Each row below holds a small network's activations on one input, seen along a few directions.
In each table, some parts of the input vary, and every possible input appears once, in random order.
Descriptions start from the smaller parts, as in this example, which fits no table here: one of 2 separate values, together with either a single point or one of 9 places around a ring or (one of 5 places around a ring, together with one of 6 places along a line).
Shared parts are said once, and a part with two or three values counts as separate values.

Other details of the inputs vary at random and push rows far along two fixed directions, the same in every table; ignore that.

Rows:
R1: [-13 -12  12  -9  -5  -9  -9 -25   9  23   7  -5 -19  15 -25]
R2: [ 3 -2 -3 -9  2 -6  0 -7 -1 -2  3 -1  1 -6 13]
R3: [ -5   8  -1  19   7  12  -9   8  -6  13 -19  -2   2  12  -8]
R4: [-20  -7  15  11 -13 -10 -12 -31   3  15   7   2 -30  15 -20]
R5: [-14  31 -27 -25  26 -42 -37  19 -17 -25 -59 -31  16   5  19]
R6: [  5   4  11  10 -12  10  15   5   6  -2  18  16   3   0  -3]
R7: [  1   3  -6 -15  10  -9  -6  -5  -2   1  -3  -6   1  -1  14]
R8: [-1 11  2 -9  0 -8  0  3  5  2  2  6  4  6 -5]
R9: [  6  -9   1  -3  -6  -2   6  -5   2  -6   9   0   4 -11  10]
R10: [ 8 -3  1  5 -1  8 10 -5 -2 -3 13  8 -2 -7 18]
R11: [ -3  15 -20  -9  10 -25 -14  24 -12 -31 -38 -19  22  -8  16]
R12: [  0  -6  -7  20  11  16  -8  -2 -10   6 -18 -10   0  -1   9]
R13: [ -9 -24   6 -10  -2  -8  -9 -35   4  18   7 -13 -22   3  -7]
R14: [ -7 -22   7 -18  -2 -11  -9 -36   8  19  10 -14 -17   3  -4]
R15: [ 13 -14   6  22 -11  25  21  -3  -2  -6  22  13  -3 -16  12]
R16: [  9 -14   2   9  -7  12  13  -3  -1  -5  14   5   0 -15   8]
R17: [ -5  35 -12 -16  10 -29 -12  30  -5 -21 -29  -2  20   6   5]
R18: [ -6  -1  10 -22   8  -4 -11 -23  13  34   9  -5 -16  20 -17]
R19: [  0   0  -7 -17   6 -14  -7  -6  -1  -1  -6 -11   2  -4   9]
R20: [ 6  1 -1 -1  6  6  4 -3 -2  0  8  4 -2 -2 18]
R21: [  3  18 -11   8   3   0   2  39  -8 -23 -23   0  23  -3  -4]
R22: [-17 -14  11  -3  -8  -9 -10 -24   8  20   7  -3 -23  15 -27]
R23: [ -5   7  -1  -8   3  -9  -9   7   3   2 -13  -7   5  11 -12]
R24: [ -3 -13   3 -23  11  -2 -12 -33   7  29   9 -14 -18   8   1]
R25: [  2 -12  -6   5   5   8  -1  -1  -6  -3  -6  -9   0  -6   4]
R26: [ 24  -9  -8  24 -10  33  34  37  -5 -28  15  17  22 -32  12]
R27: [-13  36 -19 -17  15 -39 -26  29 -10 -22 -50 -16  19  12   0]
R28: [ 16  -4 -14  24   0  24  18  35 -11 -28  -5   6  19 -23  11]
R29: [ 2 10  7  4 -4  4  8  3  3  2 11 14  0  5  0]
R30: [  2  -5   1  18  -4  19   8  13   0   2   4   8   0   2 -16]
R31: [-12   2  13 -10   4  -7 -10 -27   8  28  11   3 -22  24 -10]
R32: [  5  -5   8  19 -15  20  18   9   4  -2  21  19   0  -6 -12]
R33: [ 1  4  6 -4 -8 -3  7  4  7 -1  9  8  6  1 -7]
R34: [ 10  -9   5  10  -9  12  15  -4   1  -7  19   9   0 -12  15]
R35: [ -2   1 -10 -12  14  -8 -14  -5  -5   2 -16 -16   1   2  10]
R36: [ 26   7   5  35 -16  44  42  40  -1 -21  27  33  23 -21   5]
R37: [-15 -10  13  -6  -8 -11 -10 -28   7  20   9  -1 -21  15 -21]
R38: [ -5   0   8 -16  15   5 -16 -22   9  39   2  -8 -16  24 -16]
R39: [ 14 -17   8  32 -16  34  24  -2  -1  -7  27  19  -7 -20   9]
R40: [ -3   6   3 -12  -5 -12  -1   4   8  -1  -1  -1   7   4 -11]
R41: [ 10 -18   3  19 -12  22  18   0  -1  -7  20  12  -3 -18   5]
R42: [ -8  33 -14 -19   7 -37 -14  28  -4 -24 -35  -8  22   4   1]
Each input here is: one of 2 separate values, together with either a single point or (one of 4 places along a line, together with one of 5 places along a line).
Changing only the choice among 2 separate values turns R17 into R7. The same change can be made to R1. Which row results?
Answer: R13
Changing only the choice among 2 separate values turns R35 into R27. The same change can be made to R11. Which row results?
Answer: R23
A walk changes only the place on the line of 5. It starts at R41 and steps to R16. List the rest of the walk in order.
Answer: R9, R2, R7
Change only the choice among 2 separate values in R9. List by row number the other rows that result.
Answer: R33
Change only the choice among 2 separate values in R19. List by row number the other rows that result.
Answer: R42
